A small network was shown many inputs. Here are its activations along a few directions, one row for each input.
In each table, some parts of the input vary, and every possible input appears once, in random order.
A made-up example of a description, with smaller parts first: one of 2 separate values, together with either a single point or one of 9 places around a ring or (one of 5 places around a ring, together with one of 6 places along a line).
Shared parts are said once, and a part with two or three values counts as separate values.

Other details of the inputs vary at random and push rows far along two fixed directions, the same in every table; ignore that.

Table:
x1: [ 32  19  -8   1  83  30   9 -38  15  -6  -9]
x2: [ 39  12  11 -34  47 -40  23 -41 -20  37  62]
x3: [-39  -3  24 -15 -86 -23   4  13 -58  10 -12]
x4: [-14  -8   8  11 -56  33  12 -20  -7   8 -99]
x5: [  7  12  15 -22  -3 -32   0  -9  17  -2  96]
x6: [ 17 -14 -24  53  52  37  -7  24  72 -22 -26]
x7: [  1 -11   8  21  43  76   3  -4  48 -62  -1]
x8: [-24  15  -3 -28   3  19  -7 -10 -44  10 -94]
x9: [-32   9   9  39 -47  59   6  26 -13 -32 -97]
x10: [  6  -8   6  20  49  67   6  -2  51 -64   2]
x11: [ 17  -4  32 -31   8 -21   7   1  17 -12  96]
x12: [ 34  -1  -6  -7  14 -59 -13  10  16  18  74]
x13: [  6 -22 -31  53  58  46  -7  15  73 -28 -29]
x14: [  6  -5  28 -38   3 -14   3  -7  15  -8 107]
x15: [ 16   0 -35  37  48  40 -16   5  57 -25  -7]
x16: [ 22  -4 -33  46  56  29 -13   8  53 -34 -24]
x17: [ 21  22 -11 -20  83  21  -6 -38  23 -11  -9]
x18: [ 26  16  -1 -13  11 -53  -6  -2  12   7  79]
x19: [-15   9  22 -45 -31 -38  -1 -23 -80  56 -14]
x20: [ 22  -9 -13 -11  16 -56 -14  -2  13  15  77]
x21: [-36 -22   4  -5 -78 -40  -7  33 -40  53 -14]
x22: [-38   2   4  34 -48  54   6  19 -20 -34 -97]
x23: [-32   1   5 -16 -80 -46  -7  10 -66  28  -9]
x24: [-30   8   2 -17 -78 -36  -9  14 -54  31  -4]
x25: [-29   6 -16  35 -37  32  -4  16 -23 -18 -97]
x26: [-30 -28   2  -2 -70 -53   0  32 -42  44 -17]
x27: [ 46   7   1 -45  40 -32  39 -33 -14  39  64]
Description of these inputs: either a single point or one of 6 places along a line or (one of 4 places along a line, together with one of 5 places along a line).
Q: Start at x27 and move only the place on the line of 6, one step at a time. The first step leads to x2. Which rows follow, in order?
A: x1, x19, x17, x8
Q: Start at x26 and move only the place on the line of 5, one step at a time. The first step leads to x16. Which rows follow, in order?
A: x25, x22, x10

Table:
x28: [-31  15  15 -28 -62  -7  16 -16 -81  44 -68]
x29: [ 43 -14 -18   6  66  -1   1  -5  65   2  59]
x30: [ 25 -11 -23  19  64  -9  -3   1  60  -7  68]
x31: [ 40  24  -3 -24  91   2  17 -43  22 -23  50]
x32: [ -8  15  21 -37 -41 -61 -19   1 -28  13  85]
x33: [-12 -10 -23  63  18  51  -1  26  44 -35 -54]
x34: [ 50  33  -3  14  60   1   3   3  41 -28  71]
x35: [-43 -11  39 -30 -69   4  11  14 -81  22 -64]
x36: [ 30  19   2 -12 -18 -82  -5  24 -21  31  78]
x37: [  2  -6  -8  53   3  77  13  12  44 -48 -48]
x38: [-20  17  -3  37  -4  76 -23  -1  33 -67 -72]
x39: [ -1 -11  27 -23 -48 -59   8  -8 -10   5  87]
x40: [ 21  14 -21  11  58 -16 -27   2  67 -28  73]
x41: [ 21   0 -17  21  59 -17 -13   5  65 -24  76]
x42: [-41  -9   0  18 -71  -6 -12  27 -25  -3 -60]
x43: [-46 -12  -5  11 -68  -4 -11  35 -54  23 -64]
x44: [ 14 -24  26 -42 -32 -71   8   7 -22  56  52]
x45: [ 25   7  12 -46 -23 -91   4 -34 -35  78  64]
x46: [-11 -12 -25  38  34  60 -11  16  23 -24 -74]
x47: [ -8 -13  18 -30 -41 -54   8   4 -38  36  77]
x48: [-47  -7  15  -4 -78   7  -2  23 -71  17 -49]
x49: [   9    9  -30   42   41   61   -4  -22   20  -13 -103]
x50: [-11  -8  -4  56  10  68   6  11  31 -46 -44]
x51: [-21 -14  -7  23 -69   6   8  27   1  -5 -57]
x52: [ 26   6  -9 -18  79 -10 -17 -16  56 -16  51]
x53: [-17   2 -29  27  29  61 -22  13  21 -29 -83]
x54: [ 49  15 -20   1  78 -14  -3 -46  50  11  41]
x55: [-23 -17  -7  16 -61   3   5  31 -28  26 -50]
x56: [-14   1   0  46   1  71  -7   1  32 -63 -56]
x57: [ 17   6   0 -53 -12 -98  -2 -27 -53  57  63]
x58: [ 44  25  -1 -13  76   8  20 -54  48   9  49]
x59: [  7 -11   1  -9 -36 -61   6  21   5  26  65]
x60: [ 35  26 -12 -22  88   3  14 -46  29 -13  50]
x61: [-54   8  36 -44 -77   4   0  10 -84  18 -76]
x62: [  22   12    6  -57  -18 -106    0  -20  -72   51   62]
x63: [ 44 -10  19 -14  61  16  19 -21  53 -11  60]
x64: [  5  -7  -6  46  -5  74  13   0  55 -60 -48]
x65: [ 32 -10  19 -12  73  11  16 -20  45 -15  62]
x66: [-23 -18  21 -16 -74  10  16  16 -58  30 -43]
x67: [  2 -24  25 -40 -22 -75   4   8 -30  53  54]
x68: [-55   5  17 -33 -81   6  -7  18 -85  20 -68]
x69: [ 21  12 -19   8  47 -16 -29  -7  72 -36  63]
x70: [-38 -20  22 -12 -70   7  11  20 -71  30 -50]
x71: [ 22  -9 -15  20  43 -19  -2  -4  75 -28  68]
x72: [ -8 -13  -8  31  36  58  -6  12  24 -25 -83]
x73: [   7    8  -27   35   43   56   -2  -12   -2  -28 -107]
x74: [-14   1  -5  51  13  70  -6  11  27 -52 -47]
x75: [-10  -8  27 -57 -35 -60   1   0 -55  39  72]
x76: [-51   1  -9   2 -75  -1 -22  33 -57  20 -75]
x77: [  2  -9 -14  44  14  84  12   8  35 -34 -53]
x78: [ -4 -19 -22  44  36  60  -3  16  31 -17 -68]
x79: [ 12  25  23 -75 -21 -88  19 -26 -84  42  72]
x80: [-54   8  10 -14 -87   9 -13  21 -76  16 -61]
x81: [ 40  26  -5 -16  78   6  14 -52  44   3  49]
Q: Describe the family of inputs behind these rows.
A: one of 2 separate values, together with either a single point or one of 6 places along a line or (one of 4 places along a line, together with one of 5 places along a line)
Q: Changing only the choice among 2 separate values turns x36 into x34. The same change can be made to x67. Which row results?
A: x65
Q: Change only the place on the line of 6 in x28. List by row number the other rows that result.
A: x31, x58, x60, x79, x81
Q: Change only the place on the line of 6 in x57. List by row number the other rows that result.
A: x45, x49, x54, x62, x73
Q: Change only the place on the line of 4 in x69. List by row number the other rows that result.
A: x42, x51, x71

Table:
x82: [ 33   7   2 -27  28 -63   4 -33   8  16  79]
x83: [ 33  -5 -14  34  48  29   6   0  65 -33  36]
x84: [ 19  -6 -21  23  55  22  -4  -6  67 -22  27]
x85: [ -5   6  12 -31 -28 -26   7  -6 -44  34   5]
x86: [-19   2 -16  36   9  63 -10  20   0 -41 -97]
x87: [-20   5  13   8 -55  -4   3  19 -27  -2 -10]
x88: [ 25   5  -7  -3  77  27  11 -27  34 -19  34]
x89: [ -4   5  -3  13  21  48   4  -8  -5  -7 -51]
x90: [ 15   8 -17  10  52  14 -12 -12  58 -30  38]
x91: [-19 -10   3  -3 -39 -21  -5  17 -28  29 -16]
x92: [-19 -15 -14  55  -7  80   0  21  25 -34 -95]
x93: [-16 -15  28 -23 -38  -7   7   2 -25   9 -17]
x94: [  1   9   7 -26 -31 -38   6  -9 -38  32   0]
x95: [ -1   9   9 -28 -28 -31   4  -7 -41  33   0]
x96: [ 26  -9   2 -24  29 -65  -1   4  15  20  94]
x97: [-24   3   5 -11 -43 -20 -16  10 -39  16 -13]
x98: [-27  -1  11  -2 -52  -6  -4  15 -26  -2 -13]
Q: Describe the family of inputs behind these rows.
A: either a single point or one of 6 places along a line or (one of 2 separate values, together with one of 5 places along a line)
Q: Which other rows belong to the same alternative as x88? List them by row number.
A: x82, x85, x89, x94, x95

Table:
x99: [-11  15   3  37 -46  40   9  34 -30 -19 -69]
x100: [ 46   6  -7 -12  17 -84  -3 -11  16  17  65]
x101: [ 24 -14   8 -42  41 -72 -19   0  23  10  81]
x102: [-17   4 -17  46 -31  22   7  32 -35  -8 -78]
x103: [ 13 -23   7  19  17  52  21 -19  55 -21  -6]
x104: [ 22 -21 -12  21  45  10   6  -4  57  13 -17]
x105: [ 34  32 -14   7  60  30  13 -37  -2 -17 -27]
x106: [-33 -20  15 -24 -41 -45  -9  31 -62  21  15]
x107: [-12   6  24 -36 -23 -16  24 -25 -65  64 -19]
x108: [ -1   8 -43  36  50  30 -25   6  54 -27  16]
x109: [ 30 -21  10 -21   6 -23  15   2  16  28  97]
x110: [-27  25  -9   0 -13  46 -16 -26 -45   9 -92]
x111: [-38 -11  18  18 -34  47 -10  42 -29 -26 -67]
x112: [-23  -2 -10 -15 -57 -62 -27   5 -24  38 -10]
x113: [ -4   8  28 -14 -78 -42  20  -1 -43   4  10]
x114: [ 21  18  10 -73  58 -32   5 -31 -12   9  62]
x115: [-15 -29   4 -12 -56 -34  16  22 -50  58  10]
x116: [  1  -9  18   7  34  41   2  -8  45 -60   3]
x117: [ -4  14 -10  25  18  44 -10 -22  72 -53   6]
x118: [ -5  17 -22  33  31  49 -20   9  58 -38  20]
Q: Describe the family of inputs behind these rows.
A: one of 4 separate values, together with either a single point or one of 4 places along a line
Q: Changing only the choice among 4 separate values turns x109 into x118. The same change can be made to x107. Which row results?
A: x110
